Each row below holds a small network's activations on one input, seen along a few directions.
In each table, some parts of the input vary, and every possible input appears once, in random order.
A made-up example of a description, with smaller parts first: one of 2 separate values, together with either a single point or one of 11 places around a ring or (one of 4 places along a line, together with one of 5 places around a ring).
Shared parts are said once, and a part with two or three values counts as separate values.
In the rows, zero is written as 128.

Table:
row 1: [ 89 115 113 157 134 138 159 119 142 158 130 152 145 173 140 151]
row 2: [133 111 135  98 105 108 109 149 126 119 112 103 147 140  86  94]
row 3: [ 82 107 126 135 112 129 169  91 121 142 122 145 136 154 123 141]
row 4: [110 169 154 165 115 177 109 187 112 128  89  71  98  25 174 136]
row 5: [ 90 140 100 156 146 124 154 134 131 128 147 143 151 177 130 113]
row 6: [144 124 142 110 157 129 109 108 145 140 156 173 112 131 161 152]
row 7: [ 94  87 162 100 110 115 132 131 138 153 140 117 137 125 114 133]
row 8: [183 110 139 108 126 122 116  76 125 119 130 133 107 110 112 142]
row 9: [185 130 128  99 134 111  95 104 109 105 125 143 109 129 114 107]
row 10: [127 130 101 139 109 120 148 109 111 117  93 123 146 170  95 101]
row 11: [127 107 115 151  99 132 168  85 123 130 100 118 145 151  90 139]
row 12: [ 97  97 150 116 130 124 124 159 159 161 147 131 145 143 132 140]
row 13: [ 99 121 138 116 143 114 119 174 149 130 164 120 151 148 122 102]
row 14: [153 193 140 157 148 176  91 135 107 112 105 117  41  21 183 148]
row 15: [154 147 132 120 171 116 102 126 135 125 175 153 118 140 144 120]
row 16: [129 142  92 138 117 138 145 137 118 128 134 134 159 181 115  95]
row 17: [139 112 144  96 145 109 129  83 127 122 144 161 105 110 143 154]
row 18: [137 125 113 106 122 106 122 177 144 118 139 108 164 151 107 111]
row 19: [130  90 140 113  98 105 136 124 144 125 112  99 148 118  83 142]
row 20: [188 145 106 107 148 107 106 131 130 106 152 150 127 138 134 123]
row 21: [ 98 188 117 202 118 188 147 147  92 122  71  95  97  53 186 143]
What do these inputs look like to the network? -> one of 3 separate values, together with either a single point or one of 6 places around a ring
Changing only the choice among 3 separate values turns row 5 into row 13. The same change can be made to row 11. Which row results? -> row 19
List by row number the other rows that have the choice among 3 separate values in common with row 6. -> row 8, row 9, row 14, row 15, row 17, row 20
Which other rows does row 21 become when the choice among 3 separate values takes its other values? List them by row number. -> row 4, row 14

Table:
row 22: [124 129  99 128 136 111 146  99 113 124 143 158 152 201 112  95]
row 23: [168 172 155 131 197 145  81 116 129 129 164 168  45  53 212 176]
row 24: [119 165 141 146 115 133 103 209 119  97  77  49 109  33 131 122]
row 25: [100  95 116 129 121 111 172  79 135 136 144 150 155 187  93 131]
row 26: [186 169 142 142 106 173 104  96  83 103  73 102  61  16 157 144]
row 27: [ 95 164 122 208 104 204 154 120  93 145  74 104 100  86 160 135]
row 28: [ 95  60 145  86 100 100 148  97 147 152 130 145 154 177  87 135]
row 29: [ 52 153 129 166 143 161 143 197 145 154 145 124 142 113 188 140]
row 30: [165 131  90 114 142 100 121 133 140 112 142 152 158 198 101 104]
row 31: [137  66 148  79 119  82 121 118 159 135 152 132 171 168  82 120]
row 32: [166 103 120  80 125  89 114 144 144 121 165 124 161 174  85 105]
What do these inputs look like to the network? -> either one of 5 separate values or one of 6 places around a ring
Which of the alternatives is row 26? -> one of 5 separate values
Which other rows belong to the same alternative as row 22? List them by row number. -> row 25, row 28, row 30, row 31, row 32
